Each row below is a small network's average activation on inputs in which a field has the value named, seen along a few directions.
Values that are neighbours, or in one group, have similar rows; names and order tell nothing.
(in the rows, 500 means zero)
Random noise pushes rows far along 10 fixed directions. That doesn't count. These rows show it; they differ only by the noise:
[572 516 505 639 586 393 650 372 549 491 678 538 369 522 501 522 509 489
 320 538 365 455]
[591 383 679 614 705 591 460 664 443 491 825 486 817 568 408 259 522 483
 389 432 489 262]
[548 540 585 488 289 302 600 399 201 794 393 538 334 392 778 554 698 442
 341 517 467 667]
[410 476 608 595 575 524 379 597 427 505 513 375 530 497 546 301 530 544
 516 408 649 528]
[550 397 434 402 564 487 353 677 469 498 598 475 654 544 423 422 529 503
 567 534 388 448]
[495 519 581 502 485 603 622 561 473 472 522 497 678 463 492 575 488 542
 541 431 657 455]
[687 571 465 441 485 637 479 552 524 170 423 504 229 539 337 407 485 566
 464 569 537 338]
[591 401 320 531 623 372 379 565 589 412 532 411 342 515 415 420 587 602
 535 502 373 533]
[395 497 524 487 604 566 523 648 384 400 591 507 794 455 508 632 421 649
 665 427 491 494]
[463 581 446 528 474 409 638 395 555 520 485 513 404 496 539 670 433 469
 465 576 496 588]
[419 578 548 719 719 476 572 464 473 329 604 491 509 496 496 554 373 617
 451 497 487 487]
[414 529 505 687 616 387 357 401 423 506 392 471 404 491 506 379 593 541
 337 596 440 548]


Rok, 9 values:
t1: [563 500 535 451 369 609 518 435 355 514 309 572 578 425 475 584 647 596
 502 552 482 447]
t3: [537 456 543 502 518 457 536 422 528 596 651 551 524 559 539 560 399 374
 519 568 347 470]
t9: [434 468 485 547 537 619 465 435 750 557 302 553 795 530 329 499 516 390
 454 498 680 435]
t7: [726 466 651 530 491 484 767 566 305 625 733 595 734 453 571 597 549 467
 366 433 492 368]
t2: [538 530 546 477 490 499 439 547 299 467 509 506 467 506 535 465 450 519
 507 562 422 481]
t4: [374 580 534 716 639 462 666 251 476 462 555 682 536 417 586 673 493 646
 373 409 267 513]
t8: [423 463 390 332 431 534 508 538 614 450 590 538 511 483 475 519 507 575
 620 414 408 467]
t6: [238 588 556 507 516 518 568 311 443 506 605 653 593 463 628 749 300 505
 597 506 264 559]
t5: [938 359 464 482 669 435 457 699 164 493 512 761 911 435 400 594 654 555
 349 546 203 282]
Rok is arranged as 3 separate groups.
- List the group mates of t7, in the order listed. => t1, t2, t8
- List the group mates of t6, in the order listed. => t3

Sol, 9 values:
l6: [481 521 524 511 509 529 496 558 339 473 520 514 625 498 474 516 508 550
 485 535 471 481]
l5: [468 447 587 434 399 616 566 419 507 621 515 580 704 441 513 573 583 490
 514 437 482 432]
l2: [594 472 463 472 460 521 669 467 574 437 521 496 445 433 501 688 501 589
 643 429 535 491]
l9: [296 578 643 551 444 570 346 461 316 524 249 477 539 412 565 332 669 581
 412 496 643 511]
l4: [731 433 357 480 562 343 383 648 374 479 430 434 411 523 478 527 500 528
 580 622 395 573]
l3: [678 414 540 489 494 475 367 581 417 591 492 530 487 536 498 284 633 386
 363 480 454 447]
l8: [428 400 364 375 540 457 373 476 498 509 609 673 671 494 427 503 632 594
 473 579  89 379]
l1: [621 575 661 686 585 484 610 412 470 542 564 585 479 567 520 431 415 316
 211 543 561 419]
l7: [377 612 465 323 435 638 459 561 416 361 390 579 687 504 401 633 414 533
 581 641 459 438]
Sol is arranged as 3 separate groups.
- List the group mates of l3, in the order listed. => l1
- List the group mates of l2, in the order listed. => l5, l4
